These are the activations of a small neural network, seen along a few directions. Each row is one input.
Each table varies a few parts of the input and shows all the possible inputs, shuffled.
Descriptions start from the smaller parts, as in this example, which fits no table here: one of 2 separate values, together with either a single point or one of 9 places along a line or (one of 4 places along a line, together with one of 5 places around a ring).
Shared parts are said once, and a part with two or three values counts as separate values.

Other details of the inputs shift rows strongly along two fixed directions, in all tables alike. That doesn't count.
These rows show it; all are for the same input, with only those details redrawn:
[-29   8  15  43  30 -30 -51 -46 -13  15   1 -10]
[-61 -20  14   6 -10  -4 -13 -41  39  61  37 -41]
[-22  20  19  63  46 -39 -69 -49 -30   0 -11   0]
[-29   9  14  43  28 -28 -48 -42 -12  13   0 -10]
[ 21   2 -20 -13   0  -1  27   1 -15 -26 -34  12]
[ 21   3 -21 -12   0  -1  27   2 -15 -26 -34  12]
[ 21   2 -21 -12   0  -1  27   2 -15 -26 -34  12]
[ 26   3 -23 -15   0   0  32   6 -18 -32 -39  15]

A family of inputs:
row 1: [  0  14  18  37  47 -23 -70 -27 -28 -13  -8   0]
row 2: [ 51 -16 -32  10 -24  29  15  37 -24 -34 -21  33]
row 3: [ -8   0  24  65  -2   0 -66  -8 -19   8  19  18]
row 4: [-18   5   6  23  25 -16 -25 -28 -21 -10   2   3]
row 5: [ -3  40  32  40  44 -36 -60  -8 -18  -4   3  19]
row 6: [ 35  27   4 -10  17   1  -8  19 -36 -50 -34  36]
row 7: [-15 -11  -2 -48 -27  16  39   4  35  23  37   2]
row 8: [ 30   4 -19 -23   5   9  23  15 -11 -44 -24  27]
row 9: [ -7 -21 -10 -31 -19  18  44  11  42  31  17 -44]
row 10: [ -4 -40  -5  -4 -59  37  13  19  35  20  24 -15]
row 11: [ 31   9 -15 -10  16   2  40  20 -10 -27 -23  29]
row 12: [-26  24  31  34  34 -28 -59 -11   2  14  10   1]
row 13: [-17   8   6  29  36 -23 -37 -16  12   6   6   5]
row 14: [-10  43  32  43  31 -33 -53 -22 -43   1  -3  14]
row 15: [ -7  28  29  12  18 -15 -39  -8 -17  -4  12  14]
row 16: [ 27  14 -16   8  18 -12   5  -4 -33 -39 -44  22]
row 17: [ -4  23  24  50  55 -25 -49 -16 -28   9  -2   7]
row 18: [ 39 -21 -33  19 -31  24  13  17  -3 -36 -10  21]
row 19: [ 48 -25 -27   9 -28  24   9  31 -17 -30 -20  21]
row 20: [-28   8  26  30  30 -23 -52 -31 -32  16  15  -4]
row 21: [-15 -12   3 -41 -32  23  20   5  40  11  18 -34]
row 22: [ 35  15 -12 -28   6  -5  26  33  -6 -15 -14  26]
row 23: [ 37   6 -24 -26  10   2  26  35  -3 -27 -31  17]
row 24: [ 46 -12 -21  12 -38  27  10  33 -10 -42 -21  15]
row 25: [ -9 -12   0 -30 -25  19  43  15  44  20  11 -40]
row 26: [ 25   6 -10 -25 -14   7  27  16 -21 -47 -33  -2]
row 27: [-19 -15 -11 -36 -25  17  36   5  20  38  14 -29]
row 28: [-58 -29  29  53 -27  10 -62 -25  34  64  65 -32]
row 29: [-16 -11   2 -47 -29  27  28  15  35  12  16 -17]
row 30: [-12  24  31  46  53 -28 -83 -32 -35   3   8  12]
row 31: [ 32   5 -21 -20  -1   4  26  14 -25 -23 -43   6]
row 32: [ 41 -10 -25  37  -7  12  -8  16 -27 -43 -17  43]
row 33: [ 24  18 -19   6  17  -8  12   1 -34 -36 -36  25]
row 34: [ 34   4 -22 -12  13   6  46  21  -4 -31 -29  21]
row 35: [-11  27  23  47  33 -29 -59 -27 -35  -9 -23  -4]
row 36: [-62 -13  18  24   9 -20 -43 -41  61  57  50 -46]
row 37: [ 19  13  -8   1  19 -10   7  -1 -44 -44 -27  37]
row 38: [ -7  -9  16  68   6  -3 -70 -15 -21  21  27  13]
row 39: [ 34  32   9   3  21  -9  16  25 -28 -30 -23  29]
row 40: [ 33  18 -21   5  11  -8  13  -5 -29 -42 -44  15]
row 41: [ 27   3 -10  -6  14  -7   3   6 -42 -42 -38  11]
row 42: [ 26  22 -14   0  15  -7  16   3 -37 -32 -36  37]
row 43: [-19  24  23  20  14 -11 -29 -12 -21  10  -5   3]
row 44: [ -5  19  20  31  33 -12 -24  -5  -7   1  -5  -7]
row 45: [-23  33  46  48  37 -38 -69 -33 -47  -2  10  11]
row 46: [-24  -8  -3 -39 -35  20  40  12  25  28  10 -28]
row 47: [ -9 -16 -10 -50 -22  16  40  25  44  35  19 -12]
row 48: [ -7  11  21  14  21  -9 -45 -14  -7 -13  -5  -6]
row 49: [-71 -21  21  18  -4 -13 -35 -56  34  51  52 -51]
row 50: [ 21   7 -12 -23   7   7  18  11 -10 -31 -13  32]
row 51: [-13 -16   2 -37 -25  10  25  19  51  20   8 -26]
row 52: [ 41  -4 -18  37  -5  11 -11  15 -32 -38 -15  55]
row 53: [-13 -22  -9 -52 -27  27  32  13  34  25  25 -25]
row 54: [-13 -28 -11 -50 -30  24  39   1  46  14  17 -16]
row 55: [ 41  -2  -8   7 -37  24  14  37 -18 -24  -2  40]
row 56: [-59 -23  20   3 -10  -2 -26 -38  27  54  45 -59]
row 57: [-17  -8  -8 -45 -37  14  58   2  26  36  25  -4]
row 58: [ 43   7 -25  -7  11   3  42  16  -2 -42 -38  12]
row 59: [-17  -8  -5 -37 -40  19  38   5  30  22   6 -40]
row 60: [ -5 -11   0 -40 -21  14  54  21  31  42  31 -17]
row 61: [ 29  -1 -16  -4  16  -2  32  12  -1 -28 -28  11]
row 62: [-19 -13  -5 -45 -27  18  37  27  53  24  16 -23]
row 63: [ -6 -25  -7 -33 -15  16  44  14  38  32  11 -34]
row 64: [-19 -14 -10 -48 -33  22  47  11  20  42  18 -21]
row 65: [-57 -11  20  15  -5  -8 -34 -43  28  69  41 -60]
row 66: [-43 -13  10   4   0  -9 -28 -20  52  54  39 -51]
row 67: [ -6 -34 -13  -8 -59  32  32  15  33  31  50  12]
row 68: [  6 -45 -24  -9 -61  39  23  19  34  23  29 -25]
row 69: [-28   7  30  31  22 -24 -54 -31 -22  -3  -3 -14]
row 70: [-12 -10   3 -49 -25  17  27  11  25  32  37 -10]
row 71: [ 32  20 -14 -24  -3   0  33  20 -34 -15 -23  24]
row 72: [ 32  26   6   6  24  -4  11  23 -26 -32 -32  25]
row 73: [ 27  10  -9 -28  -3  -1  30  20 -39 -28 -15  24]
row 74: [ 25  20  -2  -3  12  -3   5  14 -45 -54 -42  23]
row 75: [-57  -5  34  21  11 -16 -17 -35  40  73  66 -25]
row 76: [ 19  -9 -18 -23  -4   1  31   3 -16 -39 -29  13]
row 77: [-18   3  11  19  23 -13 -32 -18 -27   0   2  -8]
row 78: [ 28   5  -3 -14   5   5  31  26  -1 -26 -32   1]
row 79: [ -1  -1  17  65   3 -10 -65 -12 -26  20  31  20]
row 80: [-10 -23 -15 -47 -32  25  39  -1  48  10  19 -24]
row 81: [-10 -24  -9 -38 -17   9  25  15  47  30  12 -27]
row 82: [-79  -8  45  12  -5  -9 -43 -40  21  64  57 -39]
row 83: [ -9  -7 -10 -44 -23   7  48  18  47  24  25   7]
row 84: [ 43  16 -15 -20   1  -1  18  32   1 -47 -42   8]
row 85: [ -6  10  12  34  41 -15 -28 -12 -10  14   4 -13]
row 86: [-26 -17  -1 -44 -34  10  48  -2  22  26  37  -6]
row 87: [ -9 -20  -8 -42 -25  21  21   3  35  19  21 -36]
row 88: [ 32  19 -14  -1  27 -13   7  17 -13 -37 -31  43]
row 89: [ 31   9 -18   2  26 -16   2  12  -6 -43 -38  27]
row 90: [ -6  -9  13  97  24 -22 -93 -38 -24  -5   9  18]
The inputs of row 65 and row 59 match in every part but one. If row 77 is changed in the same way as row 65 into row 59, which row does it become?
Answer: row 74
The inputs of row 23 and row 13 match in every part but one. If row 68 is changed in the same way as row 23 into row 13, which row does it become?
Answer: row 18
What is each input in this table made of?
Answer: one of 3 separate values, together with one of 5 places along a line, together with either a single point or one of 5 places around a ring
Which other rows agree with row 71 in the choice among 3 separate values and the place on the line of 5? List them by row number.
Answer: row 22, row 60, row 70, row 73, row 79
Change only the place on the line of 5 in row 67. List by row number the other rows that result.
Answer: row 18, row 32, row 52, row 90
Start at row 83 and move only the place on the line of 5, one step at a time. The first step leads to row 88. Which rows follow, in order?
Answer: row 13, row 89, row 36
Change only the choice among 3 separate values in row 54. List by row number the other rows that result.
Answer: row 1, row 48
Change only the place on the ring of 5 in row 40. List by row number the other rows that result.
Answer: row 36, row 49, row 58, row 80
Which other rows agree with row 26 in the choice among 3 separate values and the place on the line of 5? List them by row number.
Answer: row 21, row 24, row 25, row 59, row 84
Change only the choice among 3 separate values in row 81. List by row number the other rows that result.
Answer: row 51, row 89

A family of inputs:
row 91: [ 27  17 -18 -28  19 -10  31   1 -31 -49 -57   1]
row 92: [ 46  17 -23 -32  12   0  42  27 -21 -53 -51  22]
row 93: [-22  -1  28  65   0  -6 -70 -22 -20  25  41  16]
row 94: [ 54  10 -27 -20   8   5  36  33 -13 -53 -50  23]
row 95: [ 34 -31 -44 -45 -41  34  69  30  25 -26 -29 -12]
row 96: [ 38  27 -12 -41   8  -1  46  26 -40 -45 -42  34]
row 97: [-78 -48   8 -29 -36  16  15 -27 100  92  63 -88]
row 98: [ 12 -30 -19 -20 -55  37  36  24  12   3  14   6]
row 99: [ 27  23 -12 -29  16  -8  31   9 -35 -43 -46  16]
row 100: [ 32  19  -1  -4  11  -1   9  30 -15 -21  -9  39]
row 101: [-26   8  13  24  38 -28 -39 -37   3   7  -8 -30]
row 102: [  0  10  13  68  37 -24 -71 -28 -25 -12  -8   6]
row 103: [-15 -11   3 -21 -15  10  18  11  38  31  27 -13]
row 104: [-22  15  33  86  42 -32 -97 -38 -23  14  21   8]
row 105: [-22  20  39  85  40 -30 -98 -31 -27  20  33  21]
row 106: [-56 -16  21 -47 -34  15  30   3  60  79  70 -27]
row 107: [  0  -3  -7 -51 -19  13  51  23  23  10   6  -2]
row 108: [-46 -60 -12 -14 -63  35  17 -18  62  56  44 -62]
row 109: [-17  44  38  35  50 -38 -56 -25 -49   3   6  27]
row 110: [ 34 -11 -21  18 -17  14   0  10 -26 -38 -25  17]
What is each input in this table made of?
Answer: one of 4 places along a line, together with one of 5 places along a line
The inputs of row 97 and row 100 match in every part but the place on the line of 4. If row 91 is changed in the same way as row 97 into row 100, which row does it become?
Answer: row 109
Start at row 110 and move only the place on the line of 5, one step at a time. The first step leads to row 102. Which rows follow, in order?
Answer: row 94, row 92, row 99
